Each row below holds a small network's activations on one input, seen along a few directions.
Each table varies a few parts of the input and shows all the possible inputs, shuffled.
Descriptions start from the smaller parts, as in this example, which fits no table here: one of 6 places along a line, together with either a single point or one of 11 places along a line or (one of 2 separate values, together with one of 8 places around a ring).
Shared parts are said once, and a part with two or three values counts as separate values.

Other details of the inputs shift rows strongly along two fixed directions, in all tables alike. That doesn't count.

Rows:
row 1: [ -7 -11   1  -2   7   2  -1   0   5   3   0   2   7  -9 -16]
row 2: [  8  12 -18   4   1   4   4 -12  -1 -10  15  11  -2  14  10]
row 3: [ -7 -13   0  -2   9   8   0  -8   2   5  -5   2   2 -10  -7]
row 4: [ -1 -10   4 -10   7  12   0   0   0   8  -8   8   1   2  -5]
row 5: [-2 -1  9 -5  3 -1  1 13  0  3 -4 -4 -3 -4 -8]
row 6: [-2 -3 10 -3  0 -1  4 11  5  8 -2 -6 -2 -3 -4]
row 7: [ -1  -8   3 -10   5   6   0   8   3   6  -5   7   4   4 -14]
row 8: [ -2 -13   7  -6  -2   6   0   2  -2  10 -11   0  -9   2   5]
row 9: [  7   7 -14   6  -9   0   5  -9  -2  -9  12   2 -13  11  18]
row 10: [  7  13 -11   5  -7  -1   5 -10   2  -8  13   0 -10  12  16]
row 11: [  9  16 -15   7  -5  -8   1  -5   0 -16  17  -4  -1   7   3]
row 12: [ -2  -6   4  -4   7   6   3  10   2   6  -1   4   5  -1 -12]
row 13: [ -7  -6   6  -1  -1  -6   1   2   7   7  -2  -7   2 -11  -7]
row 14: [ -1  -7   6  -1   0   7   6   1   2   7  -6 -10  -2 -10   1]
row 15: [  2  11 -18   8  -7  -5   2 -20   5 -10  13  -3  -8   4  12]
row 16: [ -4  -3   6  -3   4   1  -1  11  -2  -1  -1  -8   7  -7 -12]
row 17: [ -2  -5   8 -10   2   7  -3   3  -3   6 -10  -1  -7   1  -3]
row 18: [ 11  34  56  54  -4 -41 -11 -17 -20  16 -36  63  74  -2  27]
row 19: [-2 -4  9 -8 -1  0 -1  9  5 11 -5 -4 -3  4 -7]
row 20: [  9  10 -14   6  -8  -8   4  -3   0 -10  16   1  -7  13  12]
row 21: [ -8 -14   2   2  -2   3   2  -5  -1   7  -9  -4  -6 -13   3]
row 22: [  9  14 -15   8  -7  -8   4  -6   5 -11  18  -6  -1   8   7]
row 23: [  6  19 -15  -1  -5  -7  -6  -3  -2 -16  13   6   0  21   0]
row 24: [ -5  -4   7 -12   5   7  -4   4  -5   3  -9   0  -1   3  -5]
row 25: [-10  -5   5  -4   4  -3  -5   4   1  -2  -1  -6   5 -10 -15]
row 26: [ -8  -7   5  -2   4   1  -1  -5   0   2  -9  -5  -3 -13  -3]
row 27: [  8   5 -17   9  -9   1   5 -12  -2 -11  12  -3  -9   5  17]
row 28: [ -7 -12   2   0  -2  -4   1   2   3   6  -4  -6  -2 -12  -5]
row 29: [-11  -6   4  -4   6   3  -3  -4  -2   1  -6  -5   1 -11  -6]
row 30: [ -5  -1   7  -7   4   2  -1  14  -2   1  -2  -4   2  -2 -12]
row 31: [ -1 -10   6  -7  -2   0   0   9   0  10  -6  -2  -5   3  -3]
row 32: [ -1  -5   7  -2   4   5   3   2  -3   2  -8  -7  -1 -10  -1]
row 33: [  0  -9   1  -5   4   9  -9  10   2   6 -11  -3  -1  -7   9]
row 34: [ 11  15 -20   7  -6  -8 -10   3   5 -14  12   5   3  13  15]
row 35: [  7  15 -13   3  -4  -1   2  -9  -3 -14  12   1 -10  11  12]
row 36: [ -7  -4   5  -3   1  -4  -3   3   2   2  -2  -6   1 -13 -12]
row 37: [ -1  -3   8 -10   1   0  -4  11   0   5  -6  -2  -3   2 -11]
row 38: [-2 -7 10 -7 -1  6  0  2  2 11 -9 -2 -6  3  1]
row 39: [  5  17 -14   3  -1  -1   0  -8  -6 -15  13   3  -4  14  10]
row 40: [  9   8 -18   8  -9  -7   5  -5   1 -12  17  -5  -4   7  10]
row 41: [ -1 -11   1  -2   9  13   4  -1  -1   6  -4  -1   4  -8  -5]
row 42: [ -1  -9   1  -1   7   6   3   7   2   4   0   0   9  -6 -13]
Description of these inputs: one of 2 separate values, together with either a single point or (one of 4 places along a line, together with one of 5 places along a line).
Q: Changing only the choice among 2 separate values turns row 7 into row 4. The same change can be made to row 37. Which row results?
A: row 17
Q: Changing only the choice among 2 separate values turns row 33 into row 34. The same change can be made to row 3. Which row results?
A: row 1
Q: Which other rows does row 25 become when the place on the line of 5 takes its other values? List them by row number.
A: row 1, row 13, row 28, row 36
Q: A walk changes only the place on the line of 4. It starts at row 19 and steps to row 6. List the rest of the walk in order.
A: row 22, row 13
Q: Which other rows does row 23 become when the choice among 2 separate values takes its other values? List them by row number.
A: row 24

Rows:
row 43: [-10  -5  -3  -3  -8  -5  -2 -17  -4  -4  -3  -9 -18  -6   3]
row 44: [  8  -2  -5  -9  -2  13   6   0   0   6   1   7 -18  18  12]
row 45: [ -8  -2  -5  -7  -1  -1   2 -14   4  -3   7  -2 -14   1  -9]
row 46: [-11  15  -5 -18  10  -7 -14   5  -5 -21  11  -8   1   7 -28]
row 47: [ -3 -11 -18   5  -5   3  -3  -8   3  -4   0  -4  -6  -9  13]
row 48: [-11   4  -2  -4  -2   2  -5 -19  -1  -5  -2 -16 -19  -8   6]
row 49: [  2  -5  -6   1  -5  -4  13   9  10   3  14 -11 -10  -1  -5]
row 50: [  7  12  -9 -21   8  10 -11  21  -8 -14   8  -3  -7  22  -9]
row 51: [ -9  -5 -11 -17   5   4   3 -10   6  -4  12  -7 -10   8 -26]
row 52: [-30 -67  92 -11  10   5   6  52  -3  70 -75 -15  20 -67 -30]
row 53: [ 15  32  30  47 -16 -38  -2 -14  -4   8 -12  27  38  -4  36]
row 54: [  5  -4  -8  -3  -4  -2  12  13  12   2  18  -9  -1   6 -19]
row 55: [  6  -4 -12 -20   2  20   6   7   4   4   8   2 -14  24  -5]
row 56: [  3  -7  -6  -7  -8  10   2  -1  -7   1  -6  -4 -24  12  24]
row 57: [  1  -9 -22   2   3   7   0  -6   9  -2  10   2  -4  -3   1]
row 58: [  3  12  -7  -8   2  -8  -3  29   2 -16  20 -16   3   5 -24]
row 59: [  3  -4  -9   7  14  25  24 -16 -14 -12  11 -12  -2 -17   3]
row 60: [ -1   4 -18 -10  11   3 -15  16   2 -18  13  -4  11   0 -20]
row 61: [ 18  33  32  37 -12 -21  -9 -22 -14  10 -27  44  30  15  51]
row 62: [ 12  25  17  47  -7 -28 -12 -27  -3   3 -20  40  44  -6  41]
row 63: [  0 -12 -24  -7   6  13   2   1  12  -2  13  -1   1   3 -16]
Q: Describe the family of inputs behind these rows.
A: either a single point or (one of 4 separate values, together with one of 5 places along a line)

Rows:
row 64: [ 21  36  16  53 -10 -28  -5 -41 -12   3 -13  67  45  20  47]
row 65: [  3   6  -9 -12  -1  -3   0  19   5 -10  15 -13  -7  10 -15]
row 66: [  3  -3  -9  -8  -9   7   4   3   3   0   4 -15 -25   6  14]
row 67: [ -1  -2 -20 -14  10  14  -2   0   2 -11  14  -2  -3   7 -18]
row 68: [  3  -4  -9  -8  -6   8   3  -1   1  -1   3 -13 -25   5  13]
row 69: [  3   6  -8 -11  -3  -5  -1  23   5  -8  15 -14  -5  11 -15]
row 70: [ -2   1 -17 -14   8  10  -2   1   2 -11  12  -4  -4   8 -19]
row 71: [-17  -3 -22  14   4 -14   7 -15  10 -20  27 -31   7 -40 -24]
row 72: [-18 -48  89  -8   7   5   2  46  -6  67 -73   0  20 -44 -13]
row 73: [ -1  -4 -22 -13  12  15   0   0   3  -9  15   1  -2   7 -19]
row 74: [  1 -11 -15  -7   2  20   4 -13  -1  -1   2  -4 -18   3  13]
row 75: [ 18  51  19  45 -10 -45 -14 -17 -12  -9  -3  59  56  25  21]
row 76: [  6  -3  -7  -8 -10   5   6   5   3   0   4 -16 -24   6  14]
row 77: [ 18  50  19  45  -9 -45 -15 -20 -11  -8  -2  61  57  25  20]
row 78: [  0   6 -11 -13   0   0  -2  16   5 -10  15 -12  -8  10 -15]
row 79: [  1  -9 -13  -8   0  17   4 -12  -1  -1   1  -6 -20   4  11]
row 80: [  1  -6 -11  -9  -5  11   4  -3  -1  -2   2 -11 -24   4  13]
row 81: [  1  -7 -10  -9  -4  11   3  -6   0  -1   2 -10 -23   5  13]
row 82: [-13 -13 -21  19  -5  -7  12 -29  10 -10  14 -34 -10 -44   5]
row 83: [  0  -6 -13  -9   0  15   3  -9  -1  -2   2  -9 -22   4  13]
row 84: [  0   5 -11 -13   3   1  -4  12   3 -10  13  -9  -7   9 -16]
row 85: [-27 -42  83 -14  26   8  -8  41  -7  55 -69  15  43 -43 -43]
Q: Changing only one part turns row 66 into row 78. The same change can be made to row 80. Which row results?
A: row 75
Q: Describe the family of inputs behind these rows.
A: one of 2 separate values, together with either a single point or one of 10 places along a line

Rows:
row 86: [-26 -14  25  -4  16   7  -8   9  -4   5 -26 -18  -1 -35 -21]
row 87: [  5  23 -40 -25   0   5  -9 -21  -4 -27  29   7 -27  44  12]
row 88: [  4  23  33   4  -3 -13 -19   7 -20   6 -31  24  26   8  18]
row 89: [-11 -36   8   0  18  11   0  16  13  18 -11  -9  13 -30 -28]
row 90: [ 16   7  13  49 -22 -11  13 -51  -8  17 -24  32  -3  -4  83]
row 91: [ 20  12 -16   3  -5   0  -3   7   5  -3  16  22  11  27  11]
row 92: [ 18  28 -35 -14 -24 -19  -2   4   0 -26  40 -13 -30  32  14]
row 93: [-10   6 -66 -33   5  24  -3 -31  12 -40  42 -38 -46   9 -18]
row 94: [  9  23  -6  29  -5 -21   4 -29 -10  -8  12  50  47  -2   8]
row 95: [-14 -25  27  -7   0 -14   3  18   5   7 -16 -30  -3 -33 -27]
row 96: [ -7 -43  -1 -31  20  48   8  32   5  11 -13 -21 -26   7 -40]
row 97: [  0  11  28  35  -5 -25   7  -1  -1  10  -4  10  44 -19   4]
row 98: [ -4 -15  30  -8   6   9   9  40   6  30 -15 -15  -5  -4 -15]
Q: Describe the family of inputs behind these rows.
A: either a single point or (one of 2 separate values, together with one of 6 places around a ring)
Q: Which other rows does row 98 become when the place on the ring of 6 takes its other values? List them by row number.
A: row 87, row 88, row 91, row 92, row 96
Q: Which other rows does row 89 become when the choice among 2 separate values takes its other values? List them by row number.
A: row 91
Q: Which other rows does row 97 become when the choice among 2 separate values takes its other values? List them by row number.
A: row 98

Rows:
row 99: [-23 -42  28  -7  11  19   9 -15  -2  30 -34  -6  -3 -37 -10]
row 100: [ 18  15 -18  10  -5  -1  13   6  -3 -16  26   0   2  15   6]
row 101: [-11 -19  38 -26  13  14 -10  34 -13  20 -36   1   6  -5 -19]
row 102: [ -3  20 -24   0   9  -4  -3 -18   2 -24  27  11  12  12 -27]
row 103: [ -8 -36  22  -9   9  19  -7  24   7  31 -35  -4   8 -27   0]
row 104: [-22 -74   4 -48   8  54  36  27  13  33 -10 -66 -66 -35 -24]
row 105: [  8  -7 -29   8 -16  -1   2 -24  12   2   9   5 -21  12  31]
row 106: [-19 -20  33  -7   5  -8  -7  32  -2  14 -24 -18  12 -35 -24]
row 107: [  6  30 -10 -16   0  -7 -10   3  -3 -17  17  12  -2  41 -13]
row 108: [ 12  40   2  45   1 -28 -10 -33 -16 -19   3  52  53  10  15]
row 109: [ -2  -2  56  20   7 -29 -18  21   5  36 -38  54  65  -5 -19]
row 110: [ 13   5 -32   5  -3  -3 -10   5   6 -15  19  10   3  17   7]
row 111: [  4 -22 -49 -34   4  46  25  15  10 -17  36 -63 -61  -3  -2]
row 112: [  7  11  -9  -3 -14   1   1 -27  -7  -5   2   7 -32  25  32]
row 113: [  1  30 -17   4  -9 -32  -8   1   9 -24  28  -8   5  13 -19]
row 114: [ 11  23  -8  -3  -3   7  -8  -9 -10 -15   1   5 -13  23  29]
row 115: [ 15  23 -14   3  -4  -7  14   7   6 -12  33   3   6  25 -15]
row 116: [-14  -6  69  36 -14 -36  -3  -9  -8  40 -52  22  34 -34  19]
row 117: [  3  21 -17  13  -9 -15  -5 -11   0 -21  15 -18  -9  -5  22]
row 118: [  2  12 -26   9   9  10   0 -30  -5 -21  13   0   1  -4  13]
Q: Describe the family of inputs behind these rows.
A: one of 4 places along a line, together with one of 5 separate values
Q: Changing only the place on the line of 4 turns row 115 into row 100. The same change can be made to row 109. Which row results?
A: row 110
Q: Which other rows does row 104 become when the choice among 5 separate values takes its other values? List them by row number.
A: row 99, row 105, row 112, row 116
